Each row below holds a small network's activations on one input, seen along a few directions.
In each table, some parts of the input vary, and every possible input appears once, in random order.
Descriptions start from the smaller parts, as in this example, which fits no table here: values(3) and (point or ring(9) or (ring(5) and line(6))).
Shared parts are said once, and a part with two or three values counts as separate values.

Other details of the inputs vary at random and push rows far along three fixed directions, the same in every table; ignore that.

Table:
R1: [ 13  84  50  -3  30  20 -39  49 -44 -51  34 -61]
R2: [ 32  25  27 -14 -24 -64  39  51  55  52  14  69]
R3: [-27  22  18 -13   0  27 -15 -12 -43 -75   5 -11]
R4: [ 43  72  65  36  39 -13  11  79  46   6  55 -15]
R5: [-18   5  49 -35  29  43   4 -51  -9 -46 -56  29]
R6: [ 46 -49 -76  17 -84 -72  44  -4  23  49  13  71]
R7: [ 41  50 -14  23 -29 -58  14  69  38  27  50 -15]
R8: [-10 -31 -25  12  -3 -34  44 -25  76  39 -69   7]
R9: [  4   9 -32  -9 -51 -16 -38  25 -38  10  71  -8]
R10: [  4 -62 -50 -16 -27  37 -44 -42 -58  31  55 -13]
R11: [ 32 -95 -57 -22 -34  66 -24 -99 -65  -4  15  22]
R12: [-24  13  48  47  67  -3  55  10  30 -26 -68 -18]
R13: [ 14  85  55   7  26  31 -32  48 -29 -55  34 -56]
R14: [ 26 -47 -39  -6 -28  57 -48 -75  -4  27  -4 -20]
R15: [ -9 -49 -27   8   9  37 -26 -49 -29   5  -1 -24]
R16: [-41 -36 -21  -5 -15 -46  33 -26  48  38 -55  31]
R17: [ 39  19  -6 -21 -30  15 -49  11   6  54  51 -28]
R18: [-21 -42  -7   1  10   5  26 -36  -8 -10  -7  12]
R19: [ 17 -27  -4  20  18  11  18 -10  17   1  -1 -24]
R20: [  7 -10 -57 -30  -4  10 -56  36 -74 -11  15 -16]
R21: [ 16  12 -38   1 -58 -75  29  32  11  33  57  32]
R22: [ -2  50  30  56  37 -10  38   0  50 -66 -64  -3]
R23: [  1  19  12 -36 -10 -26 -36 107  -2  57  30   2]
R24: [-40 -46  -4  -8   0 -15  43 -76  35  -6 -87  38]
R25: [ 43  31   8  30  -8 -39  25  68  46  57  59 -11]
R26: [ -1   8  -1 -31 -21  26 -68  14 -16  44  52 -23]
R27: [-11 -65 -37 -18  45  68 -45 -17 -77 -11 -21 -11]
R28: [-14  71  64  -1  34  38  12   4 -34 -96 -29  18]
R29: [ 13 -21  46  13  36  60  15 -49 -28 -59 -39  33]
R30: [-31   6  12 -11 -11 -74  50  28  68  44 -13  40]
R31: [-56  -3  14  -3  22 -38  39 -10  62   8 -73  17]
R32: [-14  86  45   1  26  19 -43  49 -41 -50  35 -43]
R33: [-58   2 -15  24  23 -27  53 -22  28 -60 -84   2]
R34: [-12  22  37 -26  25  55 -35 -17 -18 -11 -21 -47]
R35: [ 11 -52 -59  -7 -36   6 -32  -5 -25  54  75  -6]
R36: [-13 -53 -10  17  -2 -19  40 -55   3   2 -29  28]
Each input here is: values(3) and (point or line(11)).
Question: The inputs of R34 and R1 match in every part but the values(3) part. If R23 is changed in the same way as R34 into R1, which row does it become?
Answer: R20
Question: Which other rows does R36 become when the values(3) part takes its other values? List them by row number.
Answer: R21, R24
Question: List by row number the other rows that have the values(3) part in common with R25.
Answer: R4, R10, R11, R12, R15, R18, R19, R27, R29, R35, R36

Table:
R37: [-10  26  18  -6   1 -38   7  58  27  36  -1  14]
R38: [-19  49  60 -26  27  49 -39  24 -33 -30   8 -24]
R39: [-23  66  77  -9  36 -18  11  75  12   0  -2  -6]
R40: [ -2 -30 -13  10  10  44 -11 -79 -12 -39 -41 -19]
R41: [-27 -38 -28  13   0 -35  51 -23  56  25 -53  20]
R42: [ 27 -32 -28 -15 -13  72 -59 -70 -55 -24  10 -35]
R43: [-34   2   7  21  37  32  20 -45 -17 -84 -61 -11]
R44: [ 34 -16 -35  -9 -31  42 -74  -4 -61  11  78 -29]
R45: [  1 -34 -22 -33  -3  72 -57 -51 -47  -9   9 -27]
R46: [  0 -48 -60  18 -17 -39  41 -16  11   1 -30  13]
R47: [ 12  20   8  11   7 -35  17  49  42  30   6   6]
R48: [  4 -25 -31  10 -15 -23  18 -25  38  23 -12   2]
R49: [-13  72  42  31  26 -52  55  75  37 -32 -18  10]
R50: [  1  48  44 -15  -8 -45  31  39  20   2  -3  50]
R51: [  4  16   3 -26 -12  16 -40   6 -15  20  45 -21]
R52: [-10 -76 -66  27  -5 -35  49 -52  59  31 -64  25]
R53: [ 19   2  -8 -11 -13  48 -53 -18 -49 -31  29 -34]
R54: [ -4  44  59 -20  27  26 -13  20 -30 -30  -2  27]
R55: [ 15 -27 -30  26 -12 -19  16 -11  26  29  -6  11]
R56: [ -65    9   61    3   72   26   30  -34    8  -63 -100   -5]
R57: [ 47  13 -15   7 -32 -18 -24  53   2  55  69  -4]
R58: [ 17 -12  11 -41 -22  49 -49 -26 -74   5  64  13]
R59: [ -1 -33 -58  26 -19 -40  26  -6  12   8  -7  16]
R60: [  0  40  34  17  21 -32  36  50  52   7 -10   1]
R61: [ -7  -2  30 -26  17  68 -44 -52 -65 -41   1  16]
R62: [ -8  61  74  19  51  40   2  10  -3 -55 -12 -23]
R63: [ -8 -48 -51  33 -13 -44  60 -26  48   3 -62  20]
R64: [ 26 -49 -73 -24 -62 -22 -22 -12   7  70  38   1]
R65: [ 32 -27 -66  -4 -44  -7 -31  11 -35  25  57  -3]
R66: [  2 -50 -42  31  -9 -30  55 -36  52  12 -62  19]
R67: [  4  42  36 -12   9 -33   6  77  21  37  36  -8]
R68: [ 30  22 -11   3 -37  -5 -36  29 -20  19  77 -22]
R69: [ 15  40  23  22  -6 -41  13  72  14  21  54  -9]
R70: [ -4 -18 -25  -6  -7 -19  -7  12  17  49  17   5]
R71: [ -8 -68 -63  19 -13 -45  59 -56  68  18 -80  21]
R72: [-50 -14  26  -7  50  50 -14 -54 -17 -52 -76  -6]
R73: [ 40 -47 -46  -1 -41  13 -27 -20 -24  47  57 -15]
R74: [-22 -59 -49  10   3 -41  46 -26  56  29 -73  26]
R75: [-33  24  51  18  64  32  28 -29  26 -59 -69 -12]
R76: [ 11  40  42 -16 -12 -41  24  65   5  29  37  42]
R77: [ 29  -4 -38  14 -50 -37  -1  37  11  46  65   0]
R78: [ 33 -98 -87   5 -47   1   2 -61  -2  46  -2   1]
R79: [ 22 -28 -25 -43 -26  56 -77 -15 -62  33  82 -35]
R80: [ -5  -4  27 -36   6  71 -36 -53 -63 -48  -8  18]
R81: [  2  62  57  16  31 -16  16  69   7 -24  10 -16]
R82: [-26 -36   8 -18  12  55  -3 -90 -40 -50 -49  32]
R83: [  0 -19 -14 -37 -27  58 -68 -24 -57  16  50 -23]
R84: [-11  55  55   0  -1 -68  53  44  41   6  -5  58]
R85: [-52  21  53 -10  55  35   6 -38   2 -71 -96 -10]
R86: [  1  -6 -42  20 -28 -46  26  -1  18   0   0   8]
R87: [  8  36  30  14  12 -42  26  61  41  35  32  -5]
R88: [  9 -33 -66   9 -38 -33  15 -20   5   0  -7   7]
R89: [ 20  63  41   6  13   7 -30  72 -21 -10  52 -21]
R90: [-17  25  31   9  39  35  -3  -6 -43 -72  -9 -27]
R91: [  3  62  36 -18 -23 -38 -21  78   9  48  71  -5]
R92: [-11  24  49  -1  57  40  -3  -7  -8 -47 -33 -29]
Question: The inputs of R76 and R54 match in every part but one. If R87 is changed in the same way as R76 into R54, which row does it become?
Answer: R52
Question: The inputs of R83 and R56 match in every part but one. If R43 is changed in the same way as R83 into R56, which row does it become?
Answer: R90
Question: Describe the family of inputs behind these rows.
Answer: values(2) and line(4) and (point or line(6))
Question: Which other rows does R81 become when the line(4) part takes its other values? List them by row number.
Answer: R53, R63, R89
Question: Which other rows does R90 become when the values(2) part takes its other values? List them by row number.
Answer: R46
Question: A walk changes only the line(6) part. It starts at R91 and steps to R51. List the rest of the walk in order.
Answer: R48, R40, R68, R86

Table:
R93: [ 24 -29 -31 -22  26  78 -88 -17 -14  46   7 -56]
R94: [ -35  -54  -68   36   -8 -107   89    1   69   46  -61   71]
R95: [-55  16   6  13  17 -23   9  -2   7 -50 -58  18]
R96: [ -2 -32 -63 -12 -30  -6 -23  -1 -32  14  36  19]
R97: [-36 -58 -61  -4 -82 -77  46   7  43  43 -48  23]
R98: [-47  73  84 -44  27 -22  15  68  48   6 -45  -4]
R99: [-11 -20 -14  12  26  74 -71 -16 -34   8  50 -95]
R100: [ 19  54  36  14 -16 -20  26  24  11  -1  45  22]
R101: [ 20 -66 -10 -40  21  57 -16 -57 -33  10 -19  24]
R102: [ 42   3 -23   0 -27 -53  21  68 -15  42  72  28]
R103: [  2  53 -31   1  -5 -44 -24  72   6   1  79 -28]
R104: [ -4   1   2   7  30  48 -25  22 -69 -58 -13 -21]
R105: [ 36  93  82  18  39  -3   9  38  80  14 -26 -43]
R106: [ 18  20  32 -27 -25  19 -15 -65  -9 -16  10  10]
R107: [-40  16  40 -29  13  15 -26  -1   9  -1 -24  12]
R108: [-27   5 -29  -4   2  29 -47  -1 -35 -59 -10 -21]
R109: [ 32  67  19  22 -12  16 -27   7  -8 -54  28 -30]
R110: [-19 -67 -54 -10  42  14 -10 -63  65  29 -88 -26]
R111: [-61  20  11 -35  24  20 -10 -18 -25 -86 -53 -26]
R112: [-43  17 -10 -28 -18 -70  34  27  29  25  -6  16]
R113: [ 58 -16   2  16  26  17 -21   8  30  55   5 -24]
R114: [-23  28  95 -10  78   6  44   5   7 -40 -51  32]
R115: [ -8 -13  53 -44  37  71 -30   1 -38  -4 -22   2]
R116: [-31 -47 -54  -2 -24   4 -20 -14  25  40   9 -88]
R117: [ 20  12   8  32  16 -30  23  67   4 -17  41 -14]
R118: [  39 -117 -110   45  -57    2    6 -102   39   75   26  -43]
R119: [-14 -29  36  49  74  60   0 -34 -10 -35 -26 -83]
R120: [ -25   66   71   21   43  -12   63  -34   46 -115  -90   12]
R121: [ 23  13  21 -27 -39 -11  -1 -37  25  21  35  20]
R122: [-44  20  30  26  46   6 -11  22  39  -1  -4 -77]
R123: [ 29 -26  -6 -10  39  11 -21  33  21  58  -4 -35]
R124: [-57 -25  -4 -51  -9  17 -23 -50 -21 -18 -60  -2]
R125: [ 52  71  -9  21 -40 -39  -1  42  21   4  88 -28]
R126: [ 12  13  33 -38   7 -27  -5  65 -11  50  62  28]
R127: [-38 -44 -19 -27 -10  -2   3 -29  43  29 -58  27]
R128: [  6 -73 -64  23 -27  -9  49 -24  -1  -8 -57  31]
R129: [-46 -10  39 -20  54  41 -11 -46  -5 -23 -59  27]
R130: [-12  23 -24  17  19   3 -11  32 -21 -21  27 -23]
R131: [  8  25   4 -25 -23 -33 -27  56 -12  64  70  33]
R132: [ 13  22  -1  63  -1 -38  53  45  26  -3   1   2]
R133: [ -4 -13   9  27  53  45   6 -13 -39 -91 -45 -22]
R134: [ -5  37  51  43  18 -44  60  44  27 -12  -2  52]
R135: [  1  15   0  46  25  39  10 -55  -8 -89 -34 -25]
R136: [  3 -16  -5   9 -10  -2  40 -58  14 -13  -7  35]
R137: [ -45  -85  -74  -22   -5  -31   22 -101   21    9  -80   48]
R138: [ 36 -90 -84  70 -42 -57  41 -16  67 103  42 -17]
R139: [ 24  22  50 -13 -15  26  -7 -17   6  18  24  18]
R140: [ 42  28 -14  -5 -40  47 -56 -44 -52 -44  43 -21]
R141: [ -1 -24 -11  -9 -19 -36  22  36 -14  44  36  30]
R142: [-16  52  66  36  56   7  49   9   2 -80 -48  23]
R143: [ -5  52 -13 -33 -37 -43 -18  87  -9  14  48 -22]
R144: [-46 -49 -49 -10 -18   6 -16 -56 -19 -20 -26  17]
R145: [ 26 -63 -41 -14 -28  35 -26 -34 -74   5  48  13]
R146: [ 24 -27  -8 -18 -21  28  -9 -85 -26   1  10  26]
R147: [-33 -12  40 -10  46  -8  38  -1  -5 -17 -64  37]
R148: [ 16 -16  22 -15  -5  52 -25 -90 -34  -7   0  18]
R149: [ -5  30  50  12  26   4  34   1 -10 -22   2  30]
R150: [ 12 -67 -51 -34 -40  53 -45 -24 -90  17  54  -3]
R151: [-45  -8 -11   6  28 -32  38 -20   8   0 -36  41]
R152: [ 17   9  41 -12   1  21  -2  -5 -17  19  31  29]
R153: [ 16  -7  21 -30 -23  57 -26 -94 -16  -6 -10   4]
R154: [ 13  21  39 -30   7   9  32 -49  63 -10 -37  25]
R155: [ -3  24  27  60  44  -3  46  12  24 -79 -60   6]
R156: [ 23 -23 -22  18   0  57 -22 -45 -61 -47  -4   5]
R157: [ 18  11 -21  27 -29 -24  45 -29  41 -39 -45   3]
R158: [ 37  -6  43   0  73  77 -44  -7 -17   3 -28 -51]
R159: [ 36   4  -7  46 -46 -23   1   3  60  52  56 -66]
R160: [-44  21  51 -68   9  45 -47  -9 -22 -15 -21 -26]
R161: [-25  76  81 -19  33 -24   0  76  13  25  28  31]
R162: [-10 -38  46 -18  43  36  17 -38 -17 -12 -50  24]
R163: [ 20  67  36  52 -10 -33  27  56  37 -27  11  -9]
R164: [-59 -25   2 -54  -7  24 -27 -54 -15  -9 -58  -7]
R165: [ 22  24   1  -9 -17 -45   8  89 -25  25  64  13]
R166: [-16 -34 -58  11   1  26 -18 -23 -37 -35 -29   0]
R167: [  7 -22   7  31 -31 -66  75  18  68  81 -28  67]
R168: [ 69  65  52  15  11   1 -34  54  37  60  46 -39]
R169: [-35  31  -7 -25  11  26 -43  12 -38 -72 -18 -63]
R170: [-67  49  22   9  52 -18  28  27  20 -85 -69 -43]
R171: [ 56 -11 -32   8 -50 -28  -6  75 -28  37  77  -1]
R172: [-17 -27  -9 -24   5  19 -24 -13   5  38 -21  28]
R173: [ -9  -8 -55 -42 -34  22 -63  -2 -59 -28  16 -50]
R174: [ 30  18 -19   2  -7 -38  -7  96 -17  11  68 -12]
R175: [ 33 -87 -48 -38 -40  47 -37 -56 -73  38  49  25]
R176: [ 19  40   3  11  13 -22  -8  96 -24   2  78 -28]
R177: [ 21  40  42 -15   3 -15   9  68 -33  30  86  17]
R178: [  -8  -62  -28   49  -25 -100  114  -32   75   57  -82   92]
R179: [-33  22  12 -20  -9  -7 -26   8 -25   2  24   4]
R180: [ -7  18   2  17  28 -44  48  67   7 -18 -24  27]
R181: [ 49  52  -1  21 -46 -34   1  56   3  16  70  13]
R182: [ -11 -118  -98   37   -9  -18   47  -35   52   65  -13  -38]
R183: [-27 -45  14   2   9  -9  28  -5  18  23 -53  39]
R184: [ 29  -3 -10 -16 -71   6 -25 -38 -19  25  69   1]
R185: [-24  28 -10  19  22 -45  38  49  27 -18 -30  28]
R186: [ 18  17 -56  -7 -48 -40 -47  64  -3  21  77 -20]
R187: [-46  28  -4  11  21 -15  11   5   8 -54 -66  10]
R188: [ 41  48  59 -17   2  12 -10  53   0  50  62  27]
R189: [ 44   5  28 -34 -18  78 -56 -59 -40  14  35  -2]
R190: [-35 -18 -40  35  27 -28  25   2  20 -42 -65  10]
R191: [ 30  83  43  -2 -36 -27  -4  40   3   8  80   5]
R192: [ 45 -23 -39  26 -34  59 -44 -24 -76 -17  35 -10]
R193: [ 48  14 -22  14 -31  60 -53 -32 -62 -39  42 -24]
R194: [-35  48  63 -16  74  16 -14  28  56 -18 -92 -66]
R195: [-19 -20  -8 -55 -25  44 -77 -39 -46  18  34   2]
R196: [  33  -58  -93   36  -66 -106   83  -30   69   61   -9   54]
Question: The inputs of R123 and R105 match in every part but one. If R115 is changed in the same way as R123 into R105, which row does it become?
Answer: R154
Question: The inputs of R196 and R95 match in every part but one. If R100 is changed in the same way as R196 into R95, which row does it become?
Answer: R144
Question: The inputs of R118 and R138 match in every part but one. If R148 is changed in the same way as R118 into R138, which row does it become?
Answer: R152
Question: Describe the family of inputs behind these rows.
Answer: line(8) and (values(2) or line(11))
Question: List by row number the other rows that have the line(8) part in common with R143.
Answer: R97, R98, R111, R112, R116, R124, R160, R164, R169, R170, R173, R194
Question: Which other rows does R135 become when the line(8) part takes its other values? List them by row number.
Answer: R103, R117, R125, R130, R132, R170, R176
Question: List by row number the other rows that have the line(8) part in common with R96.
Answer: R93, R94, R99, R129, R130, R131, R151, R161, R166, R172, R185, R190
Question: A walk changes only the line(11) part. It starts at R101 and steps to R162. List the rest of the walk in order.
Answer: R114, R175, R177, R145, R102, R128, R171, R133, R117
Question: Which other rows does R159 become when the values(2) part takes its other values? List them by row number.
Answer: R105
